These are the activations of a small neural network, seen along a few directions. Each row is one input.
Each table varies a few parts of the input and shows all the possible inputs, shuffled.
A made-up example of a description, with smaller parts first: one of 3 separate values, together with either a single point or one of 9 places along a line or (one of 5 places around a ring, together with one of 6 places along a line).
Shared parts are said once, and a part with two or three values counts as separate values.
In the rows, zero is written as 128.

Other details of the inputs shift rows strongly along two fixed directions, in all tables alike. That doesn't count.

Rows:
R1: [113 103 153 136 140 136 125 158 106 144 153 101]
R2: [117 105 123 146 114 111 113 144  99 141 146  86]
R3: [157 108 131 130 132 104 141 118 153 139  68 189]
R4: [103 161  91  96 139 133 145 171 106  73 175  44]
R5: [145 148 146 120 141 145 131 108 154 116 120 178]
R6: [161 165 100  88 121 131 141 108 132 105 120 132]
R7: [139 138 108 108 119 116 128  90 131 133 107 160]
R8: [151 126 160 172 128 131 117 150 110 130 141  90]
R9: [125 105 186 176 145 138 114 150 124 150 143 122]
R10: [141 120 147 159 126 133 116 152 101 138 136  90]
R11: [113 114 132 111 135 125 124  91 145 151 109 192]
R12: [138 140 132 107 139 141 132 109 150 128 118 175]
R13: [145 161  89 101 120 138 150 172  86  80 165  39]
R14: [137  97 152 171 125 125 110 141 103 162 131 110]
R15: [ 78 109 134 149 122 131 125 146 125 135 146  90]
R16: [ 97  97 132 172 105 114 112 126 122 160 127  95]
R17: [130 137  95 114 118 113 121  86 145 128 108 151]
R18: [167 150 132 131 124 133 126  98 144 118 109 165]
R19: [134 155 101  76 133 145 149 119 139  99 134 147]
R20: [159 206  80  40 151 134 193 169 148  29 117 114]
R21: [134 127 151 124 139 144 119 102 156 145 106 193]
R22: [ 79  93 141 163 124 120 113 142 125 158 145 115]
R23: [101  97 128 173 107 108 109 131 117 161 134 101]
R24: [109 111 127 110 125 122 117  92 153 147 115 191]
Each input here is: one of 2 separate values, together with either a single point or one of 11 places along a line.
- The inputs of R15 and R16 match in every part but the choice among 2 separate values. If R12 is changed in the same way as R15 into R16, which row does it become? => R14
- Which other rows does R5 become when the choice among 2 separate values takes its other values? List them by row number. => R18
- Which other rows does R8 become when the choice among 2 separate values takes its other values? List them by row number. => R9

Rows:
R25: [ 76  71 129 135 132 153 130 179  80 162 161  67]
R26: [ 87 185  72  49 139 111 178 165 124  50 155  51]
R27: [128 194  70  85 101 125 130  70 195  90  90 177]
R28: [ 63 107 144 176 123 109 116 178 108 137 160  63]
R29: [177  98 199 188  96 134 101  79 132 191  92 201]
R30: [208 149  60  99  87  93 151  88 158  91  79 188]
R31: [197 211 128  87 158 151 170 189 104  40 132  65]
R32: [ 93  90 113 180  86 103 114 144  93 156 132  28]
R33: [141 105 209 159 165 178 133 210 108 143 169  89]
R34: [ 87  78 150 147 142 167 118 176  78 154 185  80]
R35: [100  85 136 199  85 108  86  62 164 182  83 180]
R36: [156 116 198 171 154 142 113 190  92 143 158  78]
R37: [137 188  87  73 133 134 125  68 183  83 120 193]
R38: [ 50  95 154 166 134 149 140 196 122 139 171  75]
R39: [153 205  61  71 116 136 142 139  93  65 181  44]
R40: [157  75 219 166 163 164 129 131 158 182  77 223]
R41: [104  87 110 153 107 113 100 152  72 172 147  45]
R42: [213 213 118  99 142 149 162 179 111  48 127  52]
R43: [ 75  89 162 161 162 123 107 174 105 123 188  76]
R44: [ 58  75 167 161 141  99 107  96 172 175 104 213]
R45: [184 150  74  72 117  96 156 115 161  86  86 208]
R46: [116 222  61  90 106 125 155 159 135  45 160  39]
R47: [ 83  94 120 168 102  98 122 159 100 164 142  38]
R48: [100 162  80  43 134 110 156  77 181  92  87 185]
R49: [151  96 216 163 127 137 103 108 135 190  99 224]
R50: [148 174  78  55 127 135 124  60 146 101 116 190]
R51: [123  69 117 165  85  98  92  48 123 216  88 177]
R52: [126 216  79  76 137 135 151 158 123  37 190  56]
R53: [ 55  74 139 148 129 145 143 186 110 155 149  58]
R54: [ 97  59 160 137 150 117  87  75 129 186 118 215]
R55: [225 195 127 105 116 146 137  67 166 100  95 179]
R56: [ 76  95 161 165 148 158 130 184 113 137 197  80]
R57: [211 194 130 100 168 135 159 109 158  84  61 201]
R58: [163 195  54  86 101 142 135 121  85  58 170  36]
R59: [111 180  63  41 129 162 181 170 103  69 170  57]
R60: [114  86 105 166  91 112 101 135  65 167 144  39]
R61: [ 92  93 115 182  84  97 123 143  93 160 139  32]
R62: [ 97  65 162 139 149 110  95  76 130 191 125 217]
R63: [151  98 201 181 195 125 139 209  87 120 127  90]
R64: [126 104 217 150 153 142 126 201  85 127 171  96]
R65: [130 176  58  66  96 112 140  61 181 112  75 164]
R66: [125 218  56 107  88 125 156 141 127  41 157  32]
R67: [ 88  88 122 143 121 106 113 162  67 166 156  60]
R68: [108 180  65  37 142 119 165 159  96  61 168  56]
R69: [115  89 152 185 117 111  80  68 163 193 119 197]
R70: [200 152  65  84 102  94 149 106 166  95  83 195]
R71: [150  82 222 155 171 132 102 111 155 178 106 223]
R72: [125  59 141 160 135 127 152 226  93 133 155  94]
R73: [160 194  76 105  98 126 128  42 178  90 119 175]
R74: [148 182  80  57 127 127 132  62 145 105 123 192]
R75: [135  36 153 152 141  79 118 129 145 167  90 231]
R76: [128 107 217 152 141 180 140 215  94 140 172  97]
R77: [ 54  77 140 149 128 139 152 185 109 157 155  61]
R78: [ 97  64 160 144 136 152 110  86 138 203 126 221]
R79: [ 89  83 120 143 122 113 105 162  67 164 150  58]
R80: [161  82 210 181 179 155 137 134 153 179  68 227]
R81: [103  92 112 154 107 106 107 151  72 173 154  48]
R82: [ 97 178  92  65 129 164 160  97 205  85 105 200]
R83: [171 180  66  86  96 127 127  34 142 108 116 173]
R84: [ 49  89 155 161 148 113 116 184 114 124 162  70]
R85: [198  89 190 203 122 125 106  84 138 182  60 190]
R86: [ 77  91 159 164 150 165 122 185 113 134 192  78]
R87: [ 67  86 129 156 118 105 119 169  96 154 138  49]
R88: [193 221 128  83 115 159 157 174 104  54 161  61]
R89: [121 184 102  60 153 124 141  78 186  75 135 202]
R90: [116  85 149 184 118 118  74  68 163 189 112 194]
R91: [203  95 181 218 137 117 113  88 135 180  50 193]
R92: [120 157  73  33 138 119 142  71 151 104 100 189]
R93: [227 195 121 112 150 134 151  98 164  91  57 187]
R94: [112 190  79  73 119 125 137  80 191  81  94 188]
R95: [156  75 220 163 175 126 114 119 149 169  75 222]
R96: [114 179  69  57 110 105 154  73 176 107  85 178]
R97: [182  97 199 180 133 134  90  94 153 197  93 199]
R98: [152 212  62 104 106 141 140 129 120  37 175  34]
R99: [118  94 129 165 118 127  89 148  70 159 170  54]
- The inputs of R37 and R90 match in every part but one. If R36 is changed in the same way as R37 into R90, which row does it become? => R97
- The inputs of R98 and R43 match in every part but one. If R32 is changed in the same way as R98 into R43, which row does it become? => R48
- What do these inputs look like to the network? => one of 5 places along a line, together with either a single point or one of 4 places along a line or (one of 2 separate values, together with one of 5 places around a ring)
- Which other rows does R68 become when the choice among 2 separate values takes its other values? List them by row number. => R92
- Which other rows does R36 become when the place on the line of 4 takes its other values? List them by row number. => R31, R49, R57
- Which other rows does R30 become when the place on the line of 5 takes its other values? List them by row number. => R45, R70, R72, R75
- A walk changes only the place on the line of 4. It starts at R29 and steps to R55. List the rest of the walk in order. => R85, R91

Rows:
R100: [ 77 182 100  69 132 142 155 169 128  54 185  73]
R101: [120  49 154 158 134  82 118 121 126 184  83 177]
R102: [ 78 162 111  61 129 156 155 101 192 116 119 192]
R103: [ 79  66 169 157 128 127  85  92 134 193 144 185]
R104: [168 177 131  74 150 166 130  78 151 113 129 197]
R105: [120  68 143 160 134  97 125 201  62 145 142  41]
R106: [123 191  43 111  89 123 132 138 117  70 145  31]
R107: [136  70 143 157 129 104 122 196  46 161 149  42]
R108: [ 51  83 162 166 141 124 117 185  93 141 199  57]
R109: [125 190 126  83 168 156 162 174 127  51 174  71]
R110: [128 166  51  64 120 133 147 145  85  83 170  56]
R111: [192 181 121 124 139 106 131  96 174  87  84 197]
R112: [144 162  59  99  88 126 122  40 157 122  87 161]
R113: [ 81 105 150 205  93 134  98 157 112 149 194  30]
R114: [125 170 137  75 155 155 145 105 180  90 111 196]
R115: [ 87  72 121 197 118  72  77  82 142 188 104 157]
R116: [133  80 146 193 124  58  93 105 136 180  73 161]
R117: [108  89 167 186  97 136  78  60 122 211 135 164]
R118: [ 90  95 162 201  92 126  67  76 150 194 123 164]
R119: [125 181  41 111  83 125 147 137 136  69 157  28]
R120: [128 208  90 100 100 155 133 125 111  70 181  42]
R121: [107  79 198 166 161 138 102 112 142 172 126 184]
R122: [137 142  93  68 132  98 163 112 165 101  67 192]
R123: [174 139  91  65 125 109 143  87 143 115  73 186]
R124: [111  83 180 166 156 147 153 246 102 135 144  63]
R125: [128 142  94  60 132 118 179 124 179 115  59 187]
R126: [117  85 178 174 155 128 139 234  86 118 151  67]
R127: [ 89  64 171 155 125 132  83  87 127 192 146 181]
R128: [151  97 140 185 102 103 122 168  49 161 134  22]
R129: [ 74  97 190 158 164 168 138 220 113 146 168  55]
R130: [153 223 119 122 126 165 136 150 128  57 161  48]
R131: [111  84 179 174 158 136 149 240  90 125 147  70]
R132: [170 196 134 113 126 166 126  58 164 107 107 172]
R133: [130 143  93  67 134 107 174 115 170 105  62 195]
R134: [154 196 131 114 149 130 115  73 183  93 111 184]
R135: [108 209  88 106 125 116 125 139 128  54 188  53]
R136: [198 153 125  87 145 141 144 103 151 100  92 207]
R137: [162 190 128 125 117 159 133  70 197 105 114 171]
R138: [210 206 113 116 119 149 166 159  88  64 147  57]
R139: [188 156 123  88 146 137 146 108 157  97  92 208]
R140: [ 69  65 172 158 131 119  94  96 142 183 143 184]
R141: [191 148  88  58 118 113 136  87 130 135  87 188]
R142: [191 206 111 130 113 140 153 176 116  48 134  55]
R143: [151 172 133  77 155 160 131  85 166 101 119 196]
R144: [168  85 180 219 107 120 114 116 156 176  93 170]
R145: [177 161  81 114  84  98 144  79 182 114  68 161]
R146: [179 186  78 101  97 115 155 148  94  72 119  32]
R147: [162 175 115  94 162 134 179 199 116  44 148  81]
R148: [143  82 145 196  90  85  93 102 135 190  63 153]
R149: [121 143  61  65 120 119 133  68 155 114 103 185]
R150: [ 49  50 132 157 127 107 124 121 143 191 101 178]
R151: [ 56  64 119 168 138 101 129 186  80 146 170  43]
R152: [135  81 178 179 158 126 133 218  77 121 158  67]
R153: [ 86  87 158 157 126 142  98 169  64 162 210  56]
R154: [ 69 184 100  69 133 150 167 175 129  60 181  76]
R155: [ 58  50 130 156 124  99 114 115 140 184 104 173]
R156: [125  77 197 164 155 151  91 104 129 183 129 183]
R157: [214 162 122  80 139 146 136 103 138 120 105 209]
R158: [133 190  92  57 121 157 130 145  91  84 206  67]
R159: [205 161 122  83 142 142 146 103 142 110 101 210]
R160: [147 141  90  73 139  93 163 100 164 103  71 190]
R161: [113  50 125 146 112 117  83  84 104 219 121 174]
R162: [ 65  62 121 164 132 104 120 181  74 146 171  43]
R163: [177 179 131  69 147 169 121  80 147 122 132 196]
R164: [ 96  43 129 153 118 110  93  87 117 198 112 168]
R165: [145 104 196 196 127 155  91  76 124 200 121 165]
R166: [143 186  50  95  93 134 144 121  86  86 156  33]
R167: [ 73  98 190 165 165 156 135 215 102 134 172  61]
R168: [176  88 186 206 116 128 106 105 124 179  87 171]
R169: [ 49  49 132 151 126 119 129 127 152 202  97 170]
- What do these inputs look like to the network? => one of 5 places around a ring, together with either a single point or one of 4 places along a line or one of 9 places along a line
- The inputs of R157 and R163 match in every part but the place on the ring of 5. If R111 is changed in the same way as R157 into R163, which row does it become? => R134
- The inputs of R105 and R139 match in every part but the place on the ring of 5. If R107 is changed in the same way as R105 into R139, which row does it become? => R159
- A walk changes only the place on the ring of 5. It starts at R124 and steps to R125. List the rest of the walk in order. => R169, R102, R129
- Which other rows does R162 become when the place on the line of 9 takes its other values? List them by row number. => R110, R149, R150, R151, R155, R161, R164, R169
